[ -9 -29   2  11 -85]  z_660
[-17 -29  -2  -1 -41]  z_4
[  9  10  10  -1 -14]  z_91
[ -9 118  11 118 118]  z_764
chg z_91: [  8  10  10  -1 -14] | 0, [9]
howmany z_91: [10] | 2
perm: [-41 -17 -29  -2  -1] | z_4
chg z_91: [  9  10  11  -1 -14] | 2, [10]
chg z_91: [  9  11  10  -1 -14] | 1, [10]
howmany z_764: [117] | 0
howmany z_91: [9] | 1

[ 90 -53 -33  17 -11] : z_582
[ 90  17 -11 -33 -54] : z_4
[-30  89   8 -32 -20] : z_91
which: [-30  89   8 -32 -20] | z_91
perm: [ 90 -11  17 -33 -53] | z_582

[ 26   2  10 -63  -9  -1  -7 -22   7  40 -22  65  20  12  28 -67 -30  -5
   4  15  -8  -8 -22  22  -7  28  11  -9  64 -42   6   7 -29  -3  24 -36
   0  32  56  -1 -31  15   8 -30  11  -4 -37  -1   1 -58 -28  54 -19  33
  -5 -32 -21 -39 -43  -6 -14  30 -46] -> z_4
[ -3  -3  17   5 -33 -26  38  27 -15  26 -14 -46   0  17  24 -45 -33 -13
  31 -33  -7 -30  14  -7  -2 -36  32  25  -8 -10  34 -19  -9  19  -6  43
 -36  11 -19  15 -84 -40 -36  18 -73 -20  57   0  86  14 -12 -15 -18   9
  -3  -5  28  -3  -6 -40 -13  25  -1] -> z_331
[ 30 -26  10 -68 -32 -41 -43 -22   5 -54  -2   6 -39  -9  56  15 -22  20
  12  18 -11 -42   7  -2 -27  23  15  23  13  -6 -16  34  22  24 -16  -6
 -52 -28  45 -28  25 -11   0 -15   9 -65  30 -19  28  20  49  22 -17  30
  33  -2  21  16 -36  37  17 -19 -28] -> z_91
[ 26   7 -40  25 -59  50  43  -9   6  65  26  12 -13  46  -8  -6  20  16
  24 -79  -3  16  11 -27  55  16  -5 -30 -11  40  -3 -16 -43  21 -34   3
  26   6 -26 -12  11  -8 -23  59  15  54 -17  -9  14 -30  41   8  -9   9
  -5 -31  10  10  11  27 -33   7 -33] -> z_582
[-19  25 -28 -33  19   5  -5  -1   5   6 -13 -19 -60 -58 -19  54  -6  -1
 -23  31  25  11   4  32  17   0  21  16 -51 -18 -54 -13   3  30  27  34
  -4  -8 -10 -24  33  -9 -43  37  -9  34   2  25 -22 -20 -52  18  -8   5
 -39  54 -12 -66 -22 -55  48  14   3] -> z_346
[ 37  48  -5  17 -16  55  43 -17   5  75  26 -21  25   2   5 -16  16  30
   6 -40 -24  42 -19 -49  38 -29   1  -7  44  30   5  12 -41 -14 -20 -25
  25   0 -13  12   4 -22 -14  59  22  40 -66 -17   5 -15 -26  17  15 -36
  17  -2  21  37  30  16  33 -37 -39] -> z_415
[ 14  -6  37  -9   3  16  18  48   2   4  -8  30   5 -12  34 -52  17 -33
 -66 -24  25 -19 -55  54 -13 -43  34 -18  25  21   5   3 -60   0 -22  11
  25  19  -8  31 -54 -10  28  -1 -22  27  -1 -13   5 -28 -32 -21 -39  54
  -5 -19 -58  33 -51 -19  32  -4 -23] -> z_63
[ 25   5  17 -27 -23 -25 -12  -8   0  22 -31 -26  48 -10 -40 -25  -4 -66
  18  24 -22  13  28  27  42 -41 -35  35  38 -14  64 -14  -7 -41  42   5
  15  17  27  -2 -21  24  -9 -17 -69   7 -15  33 -13   1 -59  -2 -23  29
 -42  48  42 -44 -18 -25 -15  24   3] -> z_987
[100   5 -25 -28 -51 -15  -2 -41  45 -31 -20  -3 -50 -31  34 -17 -30 -16
 -28  30  31 -55   0   8  18  45 -26   9 -17  51  26  -8 -19 -11 -50  12
 -26  12  -9 -13   5   2 -12 -30   6  28  20   9 -13  25  35  -7   3  -8
 -31  -6  41 -17 -36 -38   8 -17 -38] -> z_660
[ 37  48  -5  17 -16  55  43 -17   5  75  26 -21  25   2   5 -16  -5  30
   6 -40 -24  43 -19 -49  38 -29   1  -7  44   1   5  12 -41 -14 -20 -25
  25   0 -13  12   4 -22 -14  59  22  40 -66 -17   5 -15 -26  17  15  -8
  17  -2  21  37  30  16  -7 -37 -39] -> z_18
[-13  -4  -3   7  42 -41 -42 -26 -15 -22 -14  35 -13  30 -30  21  16  24
   9  26 -18  47  -1 -12  -8  19 -16 -15  -9 -53 -28   3   2   9  71 -58
  -2   5  54 -34  50  43  24 -42  66  11 -15  24 -40 -13  19   1 -22   1
  56   7 -40  -2 -24  34 -17  12  29] -> z_217
[ 10 -16  56  45 -36  -9  23   7  22  15 -22  22  13 -28  -6  21 -28 -43
  -6  -2  34 -19  24  16  -2 -11 -68   6  37 -17 -16 -54 -28 -52  18   0
  17 -65  30  33  25 -22 -19 -15 -42  20  30   5  30  13 -32  28 -27 -11
 -26 -39  -2  49  20 -41   9  23  15] -> z_764
which: [-58 -28  54 -19  33  -5 -32 -21 -39] | z_4
perm: [-19 -58  33 -51 -19  32  -4 -23  14  -6  37  -9   3  16  18  48   2   4
  -8  30   5 -12  34 -52  17 -33 -66 -24  25 -19 -55  54 -13 -43  34 -18
  25  21   5   3 -60   0 -22  11  25  19  -8  31 -54 -10  28  -1 -22  27
  -1 -13   5 -28 -32 -21 -39  54  -5] | z_63
perm: [-52 -26  33 -39  15  13  -9  -6   7 -42 -16  24 -27  22 -22  49 -68   5
 -11 -65   6  -6 -11 -36 -17  56 -28 -19 -43 -32  30  23 -19 -22  12 -41
  28  25  18  45  17  15  23  30 -54  -2  30  -2  21  16  -2   0  37  20
  10 -15   9 -16  20 -28 -28  34  22] | z_91
howmany z_987: [7] | 1
perm: [ -1  25 -13 -40  -6  -3  28  -5  -3   9 -18 -15 -12  14  86   0  57 -20
 -73  18 -36 -40 -84  15 -19  11 -36  43  -6  19  -9 -19  34 -10  -8  25
  32 -36  -2  -7  14 -30  -7 -33  31 -13 -33 -45  24  17   0 -46 -14  26
 -15  27  38 -26 -33   5  17  -3  -3] | z_331
which: [-36  17  -2  21  37  30  16  33] | z_415
howmany z_346: [27] | 1

[-5  1 47 54] : z_346
[ 35 -24  65  64] : z_660
[ 21 -34  86  67] : z_582
[28 28 28 44] : z_91
[ 30 -29  47  51] : z_217
[ 60 -27  86  58] : z_18
[13  0 42 49] : z_4
[ 37 -33  90  89] : z_331
[56 27 94 89] : z_415
[ 32 -16  67  54] : z_63
[ 13   0 107  62] : z_764
howmany z_91: [28] | 3
chg z_91: [28 27 28 44] | 1, [28]
common z_331 z_415:  | [89]
which: [13  0 42 49] | z_4

[ 11 -19 -27 -11] : z_217
[-17  32  32 -42] : z_415
[-17  32  32   7] : z_987
[ 15  48  41 -41] : z_91
[-17  32   7  33] : z_582
[ 11 -19 -99  97] : z_18
[ 84  34 -41  47] : z_764
perm: [-41  41  48  15] | z_91
perm: [-17   7  32  32] | z_987
which: [ 11 -19 -27 -11] | z_217
common z_91 z_764:  | [-41]
perm: [  7 -17  32  32] | z_987
which: [-99  97] | z_18

[-14  22  24 -12 -62  42  -1 -24 -14] -> z_4
[-28 -36  29 -33 -15 -11  46  29   0] -> z_987
[  0 -28 -28 -36  46 -16  29  29 -11] -> z_331
perm: [ 29 -11   0 -28 -28 -36  46 -16  29] | z_331
howmany z_331: [-11] | 1

[-59 -45 -85 -27 -86 -44   5 -86] = z_346
[ 20 -32 -85  -7 -42   7 -31 -46] = z_4
[  7 -49  -4  -1 -37  10   5 -24] = z_331
[  5 -27 -59 -44 -44  22 -27 -86] = z_18
howmany z_346: [-44] | 1
perm: [-85 -46 -42 -32 -31  -7   7  20] | z_4
which: [  5 -24] | z_331
howmany z_18: [-44] | 2
perm: [-86 -27  22 -44 -44 -59 -27   5] | z_18
common z_331 z_4:  | [7]
chg z_331: [  7 -49  -4  -1 -37  10   4 -24] | 6, [5]

[ 11  -6 -10   0  -1  57 -32  15 -10 -15 -14   6  33   4  -9   7   0   6
   1  15 -19   1   3]  z_63
[-13  -5  11   2  -3 -36  87 -13   2  -9   2 -12 -12 -20   3  -9   4   1
   4  -2  -9  12   3]  z_660
[  1 -29 -44  -8  -7  14  11  14  -1   5  12 -14  -3   3 -11   4   6   3
   8  20  -3  22   5]  z_415
[ 11  12   6   1   3 -14  20  22   7 -11  -3 -29  14  -3 -44   5   5   4
  14  -7  -8   3  -1]  z_582
[ -7   3   1  -3 -29  23 -34  16   2   1 -15  -5  11   7 -17   7   2 -12
  19 -18   4  -1   4]  z_18
[  9  -4  10   0 -12 -16  -7 -15  -2  18   1 -22   7  13  -4  -3   6  -6
 -24   2  16  -1  -5]  z_764
[ 18 -10   1   3  -8 -41 -25   1   4  -2   2   4 -17  -9  -7 -11  -5 -11
  43   0   0  -4  11]  z_987
[  5  -3 -15  -4  13   5  34  43   4   2  32 -10 -22  -9  -7   4   3  -6
 -23   4 -15  -1 -22]  z_346
[ 11   0   4  -2  -3 -23 -24   9   8 -21  -4 -12   4  12 -20   3   1  -9
 -12   4  -2   4  -5]  z_217
which: [  1 -29 -44  -8  -7  14  11  14  -1   5  12 -14  -3   3 -11   4   6   3
   8  20  -3  22   5] | z_415
chg z_660: [-13  -6  11   2  -3 -36  87 -13   2  -9   2 -12 -12 -20   3  -9   4   1
   4  -2  -9  12   3] | 1, [-5]
which: [-12   4  12 -20   3   1  -9 -12   4  -2   4] | z_217
which: [-13  -5  11   2  -3 -36  87 -13   2  -9   2 -12 -12 -20   3  -9   4   1
   4  -2  -9  12   3] | z_660
which: [ 18 -10   1   3  -8 -41 -25   1   4  -2   2   4 -17  -9  -7 -11  -5 -11
  43   0   0  -4  11] | z_987
which: [-41 -25   1   4  -2   2] | z_987
perm: [ -1  11  12   6   1   3 -14  20  22   7 -11  -3 -29  14  -3 -44   5   5
   4  14  -7  -8   3] | z_582

